[[ 448  109  733  507]
 [-652 -408   84  296]] result: -408

[123 584 604 888 387  32 465] result: 387

[ -2  17  49   7  16  25 -38] result: 16

[ 42 -37  30 -47   6] result: 30

[[5 5 5 4 6 4]
 [3 4 6 3 7 4]
 [1 4 6 3 8 3]] result: 3

[[6953 7773 2705 7388 3184 2712]
 [7201 4977 5274 5899 5035 4590]
 [2923 4810 5984 3214 6215 6955]] result: 3214

[-951 -111 -544  539   89  700 -679] result: 89
---
[[-73, -66, 12, -32], [80, -60, -34, -10]] --> -10
[[-17, 13, -36, 36, 23, -22], [19, -94, 21, 48, -44, 19]] --> 23
[[37, -39, -93, 85, -46], [-36, -6, -7, -27, -20], [27, -28, 11, 22, 5]] --> 27
[[43, 0, 12, -70, -19, 84, 5], [52, 94, -6, 77, 3, 31, 26], [-4, -22, -45, 47, 19, 41, 17]] --> 77
[110, 45, 67, 26, 33, 61, 56] --> 61
[-17, -100, -29, 52, 16] --> -17
[[-35, -11, -10, -37, -97, 57], [-39, -61, 43, -67, -64, 25], [-27, -19, -11, -40, -37, 20]] --> 25
[-109, -76, 56, -84, -58] --> -76
---
[[0.817, 1.857, -0.502, -1.634, -0.438], [-0.765, -0.123, 1.629, -1.440, 0.554]] Out: 0.554
[-0.1, 0.5, 1.6, -0.2, 1.1, 1.7, -1.0] Out: -1.0
[[-0.148, -0.040, -0.006, -0.122], [0.161, -0.172, 0.090, -0.165]] Out: -0.165
[[90.913, -74.192, 128.919, -181.689, -45.377, -53.058], [47.142, -19.419, 80.072, -116.133, -35.982, -14.743], [24.020, 8.775, 62.011, -96.226, -31.952, 11.543]] Out: 11.543
[-0.3, -1.0, -1.8, 0.8, 1.0, 1.4, -1.4] Out: -1.4
[10.03, -10.39, 4.83, -0.37, -2.17] Out: -2.17
[17.2, -11.1, -8.5, -9.3, -2.9, -4.1] Out: -4.1
[0.178, 0.043, 0.109, -0.180, 0.150] Out: 0.150
---
[[ -2  10  24 -14 -26]
 [ -3  31  70 -53 -89]] -> -26, -3

[[ 12 -37 -28 -42]
 [ 71 -71 -64 -26]
 [ 78 -68 -79 -66]] -> -42, 78

[  62   -6  -58 -100   94  -72] -> -72, 62

[[ -4   3 -83  19  53  37  94]
 [ 23  94  72 -41  24   6 -87]] -> 94, 23

[ 74 -88  46  40] -> 40, 74

[-108  -28  -32   43] -> 43, -108

[[  57  -83   60  -96]
 [ -84   -1  -77  -30]
 [-107  -22  -98  -37]] -> -96, -107

[-103  106  -33   16   37] -> 37, -103
---
[[ -42   17  -47  -55    3  -95]
 [  18   -9  -53  -43  -51 -102]] ==> -95

[ 89 112 -15 -33 -59] ==> -33

[[  0 -28 -75  60   0   7 -39]
 [ 76 -34   0   0 -76  83  19]
 [-28  46  82 -72  99  14  50]] ==> -75

[ -75  -41   -8  -86 -102] ==> -86

[29 94 66 52 60 73] ==> 52

[[ 21 -23  10 103  56]
 [-48  12 -51  53 -41]] ==> -48

[ 83  -9  10 -61] ==> -9

[[ 13 -41 -63  21 -83  67  34]
 [ 13 -65  -2  -5  -8 -24  43]] ==> -65
---
[  96    9  -40   54 -102   49 -111]
96
[ 59 111 -94 -70 -39]
59
[ 25 -68 -23  79   4]
25
[-88 -35   3 -46 -30 -74]
-88
[-86  86 -44 -10  -5]
-86
[-26  58   0  94  -3  14  82]
-26
---
[[-43 -45   9   6  -6]
 [ 10  33  43  38  91]] result: 9

[[-14  13  99 -81 -19  42 -50]
 [ -2  73 -28 -47  17 -78  83]
 [-38 -18  85 -32 -32  85 -57]] result: 17

[[  -2  -24   43   49   25    8  -10]
 [   6   38 -100  -75  -59   -4   47]] result: 25

[[ 16   7 -44  -6  30 -22  80]
 [-11  62   6   7  11 -35  22]] result: 30

[[ 62  35  -9 -72]
 [ 80 -33 -19  72]] result: 35

[[ 87 -21  81 -52]
 [-18  56 -91  55]
 [-15  -2 -70  -8]] result: 56

[[-85 -19 -87  38]
 [-30 -16 -50   5]] result: -19

[[-14  88  -5  -6 108  60]
 [-17 -33  -1  24  74  14]] result: -6
---
array([ 78,  20,  73, 242, 102]) out 73, 242

array([ 524,  697, -554,  409, -584,  -15, -251]) out 409, 697

array([ 96, 119, 213, 113, 140, 135,  11]) out 113, 213

array([7458, 5747, 5034, 1488, 3399, 8623, 2778]) out 1488, 8623

array([16, 20, 42, 80, 79]) out 42, 80

array([[  8,   4,  28,  -6, -17, -15,  -1],
       [  8,   3,   6, -14, -17,   1,   9],
       [ 24,   5,   4,  16, -29,   1,  11]]) out -14, 28

array([215, 112, 159,  13,  77]) out 159, 215

array([ 610,  410,  684,  391, -517]) out 684, 684
---
0.18	6.58	-5.65	4.37	11.24
-0.84	-8.90	-5.90	3.66	-0.85
-6.31	18.35	-4.03	-13.20	-1.11
ans = -5.65

-4.61	-126.86	13.50	-55.71	-34.34	98.57	27.74
-19.83	-195.01	79.85	-63.77	-10.64	120.10	27.73
4.67	194.08	57.62	-17.76	-45.96	-1.87	123.61
ans = 13.50

-0.84	-0.77	0.64	1.23	-1.53
-0.56	1.51	-0.97	0.94	0.55
-0.71	-0.81	-0.35	-1.25	-1.28
ans = 0.64

-0.07	-0.09	-0.04	-0.09	0.19
-0.06	-0.05	-0.04	-0.06	0.11
0.11	-0.14	0.06	-0.03	0.20
ans = -0.04

0.2	2.2	-6.8	-13.9	-10.8	3.7
0.2	-4.9	-6.8	-13.9	13.3	5.1
-4.8	2.0	19.1	4.4	13.3	5.1
ans = -6.8

-88.81	-131.68	-8.62	12.44	-130.88	105.45	151.86
-157.52	-128.63	129.05	-21.47	-184.80	88.76	51.49
-145.74	-122.04	143.07	9.13	-189.52	116.44	86.70
ans = -8.62
---
[[ -9  35 -31  64 -22  -6 -17]
 [-81  22  -5   8   9  28 -23]
 [ 13  20 -26   5  22 -52 -52]] -> -9

[[-22 -20 -15 -56]
 [ 60   8  11  84]
 [ 41  44  50  77]] -> -22

[[ 78 -16  96  27 -94 -22 -80]
 [ 45  54  66 -83  63  89 -78]
 [ 85  22   2  83   7  -9  56]] -> 78

[[ -9 -14  16 -23  77]
 [  3 -56  16 -33 102]
 [-12 -15  16   8  77]] -> -9

[[ 57  48  19  16 -24  -9]
 [-81 -20 -40 -12 -14  -3]
 [ 15 -64   2   6  38  -2]] -> 57

[[  75 -102   -4    9   83]
 [ -56  -19   46   39  -19]
 [  11  -90   63   -1   25]] -> 75

[[ 78 -67 -98  48]
 [ 54 -63 -78  24]
 [-58  49 -29  -1]] -> 78

[[ -86  -48  -11  102  -31   78   10]
 [-104    6   74  -17   76   93  -94]
 [ -99   98   95    8  -98  -48   84]] -> -86
